Each row below holds a small network's activations on one record, seen along a few directions.
After each row come some of the record's fields: H, E, Y, S, P, G.
Not every record has every field; a missing one is left out.
The largest differences between rows may come from other fields.
In the rows, 500 means zero.
Strong random noise was added to every row along 3 fixed directions; ignore it. To show where, here is one row again and again, with new noise each time:
[379 450 349 477 500 640 525 548 437 656 536 323 448 364 542 418 512 540
 512 510 388]
[513 517 532 532 451 583 450 395 645 528 601 454 386 204 568 504 421 247
 601 264 480]
[561 513 573 579 507 592 432 391 699 483 569 426 397 268 655 488 517 282
 598 274 512]
[448 449 541 661 636 597 533 487 576 499 396 366 458 499 728 469 675 543
 606 545 557]
[338 473 372 456 422 593 548 503 424 664 569 423 416 243 436 487 353 405
 569 445 400]

[718 400 517 444 421 359 533 420 585 450 664 422 467 465 551 472 520 414
 444 215 458] | H: h4 / E: e3 / Y: y1 / S: s1 / P: p3 / G: g3
[745 378 517 429 435 587 533 428 671 531 646 523 584 446 326 468 359 444
 275 315 366] | H: h6 / E: e2 / Y: y1 / S: s1 / P: p2 / G: g2
[360 466 502 478 448 494 408 497 342 609 494 520 513 460 549 536 545 497
 626 557 417] | H: h5 / E: e4 / Y: y2 / S: s3 / P: p2 / G: g1
[500 608 685 676 468 430 593 396 585 422 343 695 510 460 463 634 401 384
 456 437 717] | H: h6 / E: e1 / Y: y2 / S: s3 / P: p1
[437 475 521 477 306 353 556 498 568 462 470 626 510 387 226 636 341 378
 546 487 499] | H: h2 / E: e2 / Y: y1 / S: s3 / P: p3 / G: g3
[589 401 483 570 612 512 650 589 398 484 311 541 564 722 630 502 538 686
 544 607 502] | H: h1 / E: e1 / Y: y3 / S: s3 / P: p2 / G: g3
[772 533 447 526 484 618 528 546 587 463 590 347 508 593 555 405 575 650
 234 457 415] | H: h6 / E: e1 / Y: y2 / S: s3 / P: p3 / G: g3
[592 528 464 377 479 604 346 493 604 628 653 324 553 327 640 323 649 474
 521 361 405] | H: h1 / E: e4 / Y: y1 / S: s1 / P: p2 / G: g1
[487 631 738 591 663 441 396 290 675 417 404 440 458 449 732 618 782 360
 789 591 732] | H: h3 / E: e4 / Y: y1 / S: s3 / P: p2
[626 489 441 304 477 590 319 590 392 619 762 260 508 447 412 251 594 539
 334 427 360] | H: h2 / E: e4 / Y: y3 / S: s1 / P: p2 / G: g1
[400 527 445 477 485 413 460 457 505 498 562 535 519 388 417 520 495 315
 493 402 434] | H: h2 / E: e3 / Y: y3 / S: s1 / P: p2 / G: g1
[431 467 662 549 435 456 549 448 563 385 376 527 395 257 462 630 535 286
 768 497 612] | H: h6 / E: e2 / Y: y1 / S: s3 / P: p2 / G: g1
[367 573 541 681 500 510 571 438 484 543 414 791 513 415 418 638 263 517
 490 496 679] | H: h6 / E: e1 / Y: y2 / S: s1 / P: p2
[548 451 551 439 411 471 644 569 405 537 488 574 434 600 434 584 442 517
 475 507 407] | H: h5 / E: e1 / Y: y3 / S: s3 / P: p3 / G: g3
[564 476 495 268 406 488 491 487 420 569 687 518 452 274 309 495 299 330
 351 301 297] | H: h5 / E: e1 / Y: y3 / S: s1 / P: p2 / G: g1
[517 466 319 284 389 543 575 781 334 658 660 386 484 452 317 507 299 579
 384 479 320] | H: h3 / E: e1 / Y: y3 / S: s3 / P: p3 / G: g3
[452 513 309 396 496 516 566 567 443 688 539 608 581 578 414 416 393 696
 335 676 400] | H: h2 / E: e1 / Y: y1 / S: s1 / P: p3 / G: g3
[349 337 414 602 589 395 772 613 236 633 361 611 496 647 368 570 412 831
 470 817 441] | H: h5 / E: e1 / Y: y2 / S: s1 / P: p3 / G: g3
[410 504 746 714 540 384 726 531 377 437 224 518 543 810 481 546 530 693
 632 731 705] | H: h1 / E: e4 / Y: y3 / S: s3 / P: p3 / G: g3
[523 337 321 363 407 402 690 692 281 474 449 356 454 566 355 446 531 664
 480 611 496] | H: h4 / E: e1 / Y: y2 / S: s3 / P: p3 / G: g3
[372 377 574 626 516 471 657 599 499 358 287 410 421 593 582 582 729 674
 732 759 607] | H: h6 / E: e2 / Y: y1 / S: s3 / P: p3 / G: g3
[507 437 519 534 494 401 573 614 483 308 328 384 584 586 420 423 728 531
 551 559 534] | H: h4 / E: e2 / Y: y3 / S: s3 / P: p1 / G: g2
[209 482 199 436 527 592 434 563 278 651 557 336 473 536 562 430 753 717
 537 734 501] | H: h2 / E: e3 / Y: y2 / S: s3 / P: p2
[454 383 582 449 501 364 791 498 345 388 371 579 523 757 389 565 455 642
 489 627 542] | H: h4 / E: e1 / Y: y3 / S: s1 / P: p3 / G: g3
[693 460 672 498 562 407 549 476 636 469 480 615 462 555 441 583 316 441
 406 345 472] | H: h3 / E: e1 / Y: y3 / S: s1 / P: p3 / G: g3
[479 376 414 403 404 466 667 677 308 581 503 485 472 641 276 425 428 665
 271 667 439] | H: h2 / E: e1 / Y: y2 / S: s3 / P: p3 / G: g3
[540 486 489 421 494 621 521 480 528 556 631 453 445 504 483 357 482 564
 287 440 367] | H: h5 / E: e1 / Y: y2 / S: s2 / P: p2
[495 535 498 597 425 515 530 553 598 567 508 494 509 577 508 480 468 486
 474 442 566] | H: h1 / E: e3 / Y: y2 / S: s3 / P: p3 / G: g3
[648 460 618 550 516 367 562 403 611 250 490 465 505 534 422 509 652 442
 588 379 483] | H: h4 / E: e2 / Y: y3 / S: s1 / P: p3 / G: g2
[311 534 418 507 455 443 496 497 433 548 587 549 500 467 504 493 550 569
 717 689 534] | H: h2 / E: e4 / Y: y1 / S: s1 / P: p3 / G: g3
[764 604 692 492 508 451 438 349 742 332 627 589 421 419 496 596 296 226
 470 246 534] | H: h3 / E: e1 / Y: y3 / S: s1 / P: p3 / G: g3
[353 516 323 329 452 587 571 518 256 590 513 320 482 554 326 479 674 670
 535 571 425] | H: h1 / E: e2 / Y: y3 / S: s3 / P: p2
[704 590 472 541 499 626 299 548 716 444 603 379 428 486 676 334 627 526
 299 404 425] | H: h3 / E: e1 / Y: y2 / S: s3 / P: p3 / G: g3
[462 452 315 378 429 586 399 486 448 666 591 340 435 416 535 414 704 533
 450 449 369] | H: h5 / E: e3 / Y: y2 / S: s3 / P: p2
[444 475 384 436 538 514 487 621 442 506 490 506 504 633 509 419 484 686
 400 593 423] | H: h2 / E: e1 / Y: y3 / S: s1 / P: p3 / G: g3
[604 534 570 544 516 402 485 484 630 324 453 516 385 449 529 505 505 378
 566 458 594] | H: h2 / E: e1 / Y: y2 / S: s3 / P: p3 / G: g3
[338 572 459 649 582 514 503 497 485 513 335 455 414 612 629 581 631 512
 715 731 701] | H: h3 / E: e3 / Y: y2 / S: s3 / P: p3
[287 512 256 333 433 531 485 587 351 670 661 353 477 409 409 422 694 536
 489 568 439] | H: h2 / E: e3 / Y: y2 / S: s1 / P: p2
[548 737 527 512 383 594 447 431 690 573 592 637 481 328 533 507 237 330
 451 406 480] | H: h3 / E: e1 / Y: y1 / S: s3 / P: p3 / G: g3
[347 465 408 409 510 435 563 555 222 517 526 266 572 572 443 369 685 823
 530 682 406] | H: h4 / E: e4 / Y: y3 / S: s2 / P: p2
[427 517 468 393 469 529 606 504 348 476 532 490 509 387 434 520 334 462
 543 458 452] | H: h1 / E: e1 / Y: y3 / S: s1 / P: p2 / G: g1
[362 608 425 446 597 682 371 526 406 516 497 383 434 575 696 481 693 643
 531 634 534] | H: h3 / E: e1 / Y: y3 / S: s3 / P: p2
[385 674 467 486 435 572 356 399 542 559 679 650 382 165 425 574 258 264
 503 397 538] | H: h3 / E: e1 / Y: y2 / S: s1 / P: p2
[562 533 464 480 547 596 534 562 498 605 523 416 557 521 402 439 637 570
 463 424 361] | H: h1 / E: e2 / Y: y3 / S: s1 / P: p2 / G: g1
[533 385 633 597 592 504 650 520 514 445 349 555 385 721 557 415 548 648
 428 594 592] | H: h6 / E: e1 / Y: y2 / S: s1 / P: p3 / G: g3
[512 426 557 585 524 542 659 541 463 442 444 537 571 623 377 476 476 577
 542 456 525] | H: h1 / E: e2 / Y: y3 / S: s1 / P: p2 / G: g2
[401 590 483 590 649 641 315 449 545 550 515 489 543 517 729 429 472 514
 665 584 485] | H: h3 / E: e4 / Y: y2 / S: s3 / P: p2 / G: g2

Which values does each new row have?
[450 709 611 637 640 648 416 447 629 481 460 586 524 555 713 557 553 527
 521 477 608] | H: h3 / E: e1 / Y: y3 / S: s1 / P: p2
[324 499 298 253 272 455 535 516 272 512 668 451 468 242  78 547 307 399
 552 383 446] | H: h4 / E: e2 / Y: y3 / S: s1 / P: p2
[652 403 478 468 431 592 564 506 566 369 493 250 544 711 593 463 730 704
 442 543 471] | H: h1 / E: e2 / Y: y1 / S: s3 / P: p3 / G: g3
[428 618 543 525 471 489 593 414 464 459 509 678 542 327 479 608 330 368
 649 387 512] | H: h1 / E: e1 / Y: y3 / S: s1 / P: p2 / G: g1
[505 523 594 405 321 293 466 485 585 524 544 528 465 323 347 532 469 284
 604 434 495] | H: h2 / E: e4 / Y: y1 / S: s3 / P: p3 / G: g3
[434 609 350 337 362 546 295 417 581 534 799 387 409 148 486 450 547 232
 528 276 458] | H: h2 / E: e3 / Y: y2 / S: s1 / P: p2
[319 368 464 567 573 450 772 711 245 524 190 391 417 698 453 471 584 827
 503 912 544] | H: h6 / E: e1 / Y: y2 / S: s3 / P: p3 / G: g3
[345 511 354 304 575 494 486 548 292 507 442 352 448 500 484 524 639 600
 548 676 500] | H: h2 / E: e1 / Y: y3 / S: s3 / P: p2
[408 477 461 533 466 556 431 528 473 582 511 644 449 369 428 478 340 576
 373 426 562] | H: h6 / E: e1 / Y: y2 / S: s1 / P: p2
[611 554 572 603 464 420 464 519 686 288 623 470 474 510 601 591 599 292
 606 315 607] | H: h2 / E: e3 / Y: y3 / S: s3 / P: p3 / G: g3
[518 499 518 536 555 459 706 596 439 549 382 490 574 661 523 571 463 668
 459 792 585] | H: h3 / E: e1 / Y: y1 / S: s3 / P: p3 / G: g3
[218 511 542 527 399 340 635 411 361 480 273 658 445 391 363 653 355 244
 764 479 595] | H: h1 / E: e3 / Y: y3 / S: s3 / P: p2 / G: g1
[687 565 569 531 465 508 358 521 683 328 521 271 438 516 529 460 751 498
 447 390 392] | H: h3 / E: e2 / Y: y3 / S: s3 / P: p3 / G: g3
[366 330 555 595 486 368 663 626 371 556 381 624 426 576 228 643 348 606
 602 588 513] | H: h3 / E: e2 / Y: y3 / S: s1 / P: p3 / G: g3
[826 580 561 511 576 624 322 457 648 459 585 458 525 479 676 514 526 390
 379 319 485] | H: h3 / E: e1 / Y: y3 / S: s3 / P: p2 / G: g1
[655 463 511 418 453 495 460 563 546 484 594 498 409 537 561 476 596 530
 426 368 352] | H: h5 / E: e1 / Y: y3 / S: s3 / P: p3 / G: g3
[556 386 716 625 662 273 702 502 525 344 283 700 521 778 472 651 514 578
 535 641 651] | H: h2 / E: e1 / Y: y3 / S: s1 / P: p3 / G: g3
[771 417 602 524 557 508 495 580 678 421 516 436 540 718 740 399 763 654
 306 543 548] | H: h2 / E: e1 / Y: y1 / S: s3 / P: p3 / G: g3
[699 501 531 409 578 564 481 518 604 491 533 437 571 528 605 361 627 530
 357 297 380] | H: h1 / E: e1 / Y: y3 / S: s1 / P: p2 / G: g1
[464 763 640 614 633 543 260 293 574 438 496 432 405 375 704 544 690 375
 763 495 635] | H: h3 / E: e4 / Y: y3 / S: s3 / P: p2
[451 492 582 525 532 454 575 519 262 521 346 457 525 598 416 499 499 542
 657 660 676] | H: h1 / E: e4 / Y: y3 / S: s3 / P: p2 / G: g1
[765 503 466 393 558 580 350 491 643 550 651 350 470 345 571 317 671 460
 264 278 304] | H: h5 / E: e1 / Y: y2 / S: s1 / P: p2 / G: g1
[593 494 493 459 618 531 485 506 533 419 486 366 510 635 637 413 644 657
 363 559 352] | H: h5 / E: e1 / Y: y3 / S: s1 / P: p3 / G: g3
